Each row below holds a small network's activations on one input, seen along a few directions.
Each table varies a few parts of the input and shows all the possible inputs, shuffled.
Descriptions start from the smaller parts, as in this example, which fits no table here: one of 6 places along a line, together with either a single point or one of 9 places along a line or (one of 2 separate values, together with one of 8 places around a ring).
Shared parts are said once, and a part with two or three values counts as separate values.
In the rows, 128 means zero.

Other details of the inputs vary at random and push rows far along two fixed directions, the same in every table; ignore that.

Rows:
x1: [148 134 145 145 118 155 103 133 166 100  95  95]
x2: [203 191 120 189 120 185 209 163 153 192 156 128]
x3: [ 73  72 161  91 137 101  87 119 132  82 129 116]
x4: [189 196  99 186  94 174 231 158 155 177 156 114]
x5: [128 110 119 175 114 165  48 132 201  82 115 124]
x6: [135 141 127 141  91 138 125 131 167  87  96  83]
x7: [ 86  59 117 113 145 107  13  94 169  23  73 135]
x8: [104 127 145  93 169  76 149 112  51 201 151 148]
x9: [136 118 102 127  93 168  81 132 189  73  64 118]
x10: [ 62 102 143  80 124 105  25  94 177  27  65  95]
x11: [117 147 107 140 114 160 105 143 183 112 104 116]
x12: [ 46  61 149 108 119 114  62  93 152  74  97 133]
x13: [142 141 132 177 129 147 149 122 108 137 129 141]
x14: [129 127 138 143 125 139 176 148 140 153 173 146]
x15: [176 133 119 130 129 143 151 135 129 150 121 137]
x16: [ 77 118 124  93 131  70 131  99  87 149 123 127]
x17: [205 151 135 203  95 209 138 160 159 117 135  98]
x18: [ 94  66 136  80 139  95 112 116 116 109 138 152]
x19: [197 190 129 173  86 197 185 175 149 142 116  97]
x20: [ 87 134 132  82 150  82 142 124  54 186 138 145]
x21: [117 127 121  57 153  75 145 110  77 147 145 154]
x22: [126 126 153 101 188  65 153 135  35 162 185 137]
x23: [ 87 144 123  73 169  77 141 114  97 158 163 143]
x24: [ 78 133 136  81 142  85 127  96  85 143 125 142]
x25: [145  99 124  89 175  78 134 134  40 186 189 164]
x26: [174 149 101 123 109 118 202 137 104 166 144 132]
x27: [159 159 123 168 154 128 174 149 110 163 178 151]
x28: [164 129 122 223  71 226  86 127 201  84  83 112]
Each input here is: one of 4 separate values, together with either a single point or one of 6 places along a line.
Q: The inputs of x10 and x24 match in every part but the choice among 4 separate values. If x17 is changed in the same way as x10 into x24, which row does it become?
A: x28
Q: Start at x25 and move only the place on the line of 6, one step at a time. The first step leads to x7. Which rows follow, in order?
A: x15, x9, x21, x26
Q: Change only the place on the line of 6 in x2. List by row number the other rows that result.
A: x4, x5, x11, x23, x27

Rows:
x29: [134  94 118 109 124 130 108 110 133  91  93 128]
x30: [ 58 104 150  73 163  49  90 112  51 164 146 135]
x31: [ 61 121 144  58 179  56 100  90  70 147 158 159]
x32: [ 76 112 143  91 146  79 146 115  63 141 165 132]
x33: [ 81 125 144 143 116 158  65 111 187  51  87  97]
x34: [ 95 108 149 128 111 152  63 123 210  67  83 107]
x35: [101  93 119  59 190  37 100 100  68 143 138 133]
x36: [100 124 110 154  98 143  59  89 206  56  80 113]
x37: [193 166 105 149 110 144 166 135 136 140 141 124]
x38: [130 114 134 115 115 126  76 135 129 105  99 107]
x39: [150 172 126 180  96 179 163 149 127 148 135 105]
x40: [158 161 110 102 154  96 179 163  44 194 168 150]
x41: [ 98 104 158  64 164  74  79 120  98 109 125 124]
x42: [ 89 118 118 133 115 126 115 117 140  85 104 142]
x43: [122 133 123 108 144 126  92 133 146  80 101 131]
x44: [150 170 127 177 110 151 177 137 134 141 148 102]
x45: [150 144 117 112 166  87 208 134  75 221 182 143]
x46: [142 140 136 104 150  98 193 150  54 234 175 147]
x47: [119 134 151 152 119 155 111 113 162 100  89 121]
x48: [163  89 130 206 149 153  86 138 157 104 164 140]
x49: [114 113 126 140  91 165 129 134 177  89 119 107]
x50: [110 120 130  75 157  82 110 138  57 149 156 115]
x51: [ 58  88 156  68 155  45 118 103  54 143 152 145]
x52: [185 163 118 161 110 155 166 152 139 123 140  92]
x53: [128 132 105 137 108 137 113 117 188 113 122 123]
x54: [ 88  92 117  68 152  70  98 121  92  95 121 147]
x55: [154 127 145 129 124 152 105 127 157  91  87 115]
x56: [122 148 121 138 126 157 131 146 177 110 114 135]
x57: [185 160 125 170 112 150 209 149 142 182 146 120]
x58: [179 165 146 155 121 170 205 154 138 180 143 133]
x59: [127 110 129 109 144 138  73 108 158  77  81 119]
x60: [123 107 132 115 125 101  75 119 152  81 100  99]
x61: [166 135 146  95 138  90 207 150  39 188 180 142]
x62: [174 172 119 168  88 171 216 130 114 163 156 150]
x63: [ 97 120 124 105 170  67 134  97  81 162 143 136]
x64: [ 97  94 120 152  97 163  78  89 188  54  60 121]
x65: [ 79  85 140  41 167  47 111 117  48 122 162 128]
x66: [127 136 120 150 111 145 132 137 177 112 133  95]
x67: [166 131 133 157  91 170 194 143 148 149 126 133]
x68: [ 96 113 117 139 123 142  71 101 148 106  80 121]
x69: [168 172 121 163 102 178 194 170 125 183 163 110]
x70: [177 166 132 163  97 169 191 169 126 192 151 121]
x71: [ 51 122 140  66 190  50 105 110  69 137 147 159]
x72: [169 145 121  88 138  97 206 133  43 188 188 161]
x73: [129 125 128 151 104 139 114 131 190 105 110 101]
x74: [167 178 139 154 119 177 205 164 138 167 168 115]
x75: [206 186 124 142 118 170 190 146 122 156 152 138]
x76: [123 127 131 164 112 134 112 107 165 102  92 110]
x77: [154 171 156 166 113 163 173 141 133 146 134 122]
x78: [ 64 108 146  67 194  59 106  90  66 152 139 151]
x79: [108 114 131 112 146 136 105 114 164 118 105 131]
x80: [163 167 135 185 101 151 175 137 142 145 133 109]
x81: [ 66 113 122  84 145  81  73  95  91 136 131 146]
x82: [114 108 109 140 109 165  76 120 188 106  78 115]
x83: [123 139 126 124 115 158 110 121 186 110 119 135]
x84: [186 116 149 208 154 187 123 157 140 129 177 156]
x85: [127 104 111 116 126 138  62 115 144  94  76 115]
x86: [163 164 107 148  98 169 164 147 142 175 146 138]
x87: [ 57 116 121  81 180  33 107 107  76 138 147 147]
x88: [ 80 105 119  74 154  71 151 133  84 151 158 162]
x89: [130  99 125 135  98 158  41 119 181  60  49 100]
x90: [127 170 118 125 150 101 190 149  47 206 172 156]
x91: [169 178 103 164 107 170 194 174 132 181 146 140]
x92: [158  74 137 194 132 168  97 140 141  98 163 159]
x93: [142  94 131 132  95 151  97 117 166  65  72 115]
x94: [206 179 107 150 100 171 177 153 109 171 146 134]
x95: [ 61  97 146  74 168  51  92 102  50 167 133 142]
x96: [156 141 139 168  95 162 190 128 122 144 121 134]
x97: [153  83 134 202 134 179  52 147 156 102 144 145]
x98: [112 119 140 106 134 137  71 125 156  62 103  97]
x99: [181 146 116 157 105 173 223 144 128 178 145 142]
x100: [121 135 101 152 113 139 116 138 194  97 105 121]
x101: [159 120 123 149 111 139 104 123 170  87  84 101]
x102: [104 104 116 106 104 131 116 111 157 108 126 144]
x103: [ 96  89 140 115 101 130 101 122 167  91 106 121]
x104: [114 117 104 115 136 101  77 125 155  72  95 118]
Q: What is each input in this table made of?
A: one of 4 separate values, together with either a single point or (one of 3 separate values, together with one of 6 places along a line)
Q: The inputs of x84 and x48 match in every part but the choice among 4 separate values. If x71 is changed in the same way as x84 into x48, which row does it become?
A: x87
Q: The inputs of x41 and x61 match in every part but the choice among 4 separate values. If x79 is changed in the same way as x41 into x61, which row does it become?
A: x99
Q: Change only the choice among 3 separate values in x69. List by row number the other rows that result.
A: x39, x50
Q: Change only the place on the line of 6 in x80. List by row number the other rows that result.
A: x36, x44, x63, x76, x87
Q: Start at x56 and move only the place on the line of 6, one step at a time. The first step leads to x83. Which rows follow, in order?
A: x79, x58, x34, x74
Q: Change only the choice among 4 separate values in x77. List by row number the other rows that result.
A: x30, x51, x80

Rows:
x105: [ 46  69 138 127 152  96  50  94 180  50 118 136]
x106: [ 75  97 143 110 163  86  15 108 166  31  97  97]
x107: [ 93 142 138  88 161  89 198 140  72 201 206 159]
x108: [197 147 116 152  69 203 178 163 187  92 106 124]
x109: [120 171 153  66 178  73 185 134  39 210 168 117]
x110: [151 143 106 127 179  87 158 131  86 171 177 163]
x111: [128 106 136  86 108 129 133 116 142  99  85 127]
x112: [106 144 133  98 139 122  89 138 149  96 120  95]
x113: [171  91 115 157  68 181 104 136 200  67  93  99]
x114: [ 91 133  96 112 123 105  93  93 126 120  78 129]
x115: [170 170  86 166  96 201 134 148 205 113 103 129]
x116: [151 132 120 209  76 202 148 155 211 118 124 109]
x117: [190 158 158 199 122 184 128 163 120 137 132 113]
x118: [143 177 141 166  90 180 206 136 159 169 133 134]
x119: [140 129 126  91 115  88 209 124  46 165 131 139]
x120: [105 164 136  91 149  78 154 115  49 166 136 101]
x121: [137  67 155  96 153 104 101 110  54 133 155 156]
x122: [143 115 120 158 151 146  82 125 109 143 126 158]
x123: [ 80  76  97  96 148  84  27 111 156 102 107 128]
x124: [192 174 132 164 118 148 183 177 116 179 170  93]
x125: [ 62 101 108  74 143 100  31  87 173  86  59 132]
x126: [167 133 147 233 102 223 160 147 156 141 139 141]
x127: [146  95 135  86 162  71 154 119  70 127 173 153]
x128: [ 70 137 138 121 107  93 154 101 100 154 137 139]
Q: What is each input in this table made of?
A: one of 4 separate values, together with one of 6 places along a line
Q: The inputs of x111 and x118 match in every part but the choice among 4 separate values. If x108 is changed in the same way as x111 into x118, which row does it become?
A: x107
Q: Start at x122 and move only the place on the line of 6, one step at a time. The first step leads to x110. Which rows follow, in order?
A: x123, x115, x125, x114
Q: Change only the choice among 4 separate values in x121. List by row number the other rows that result.
A: x117, x122, x126
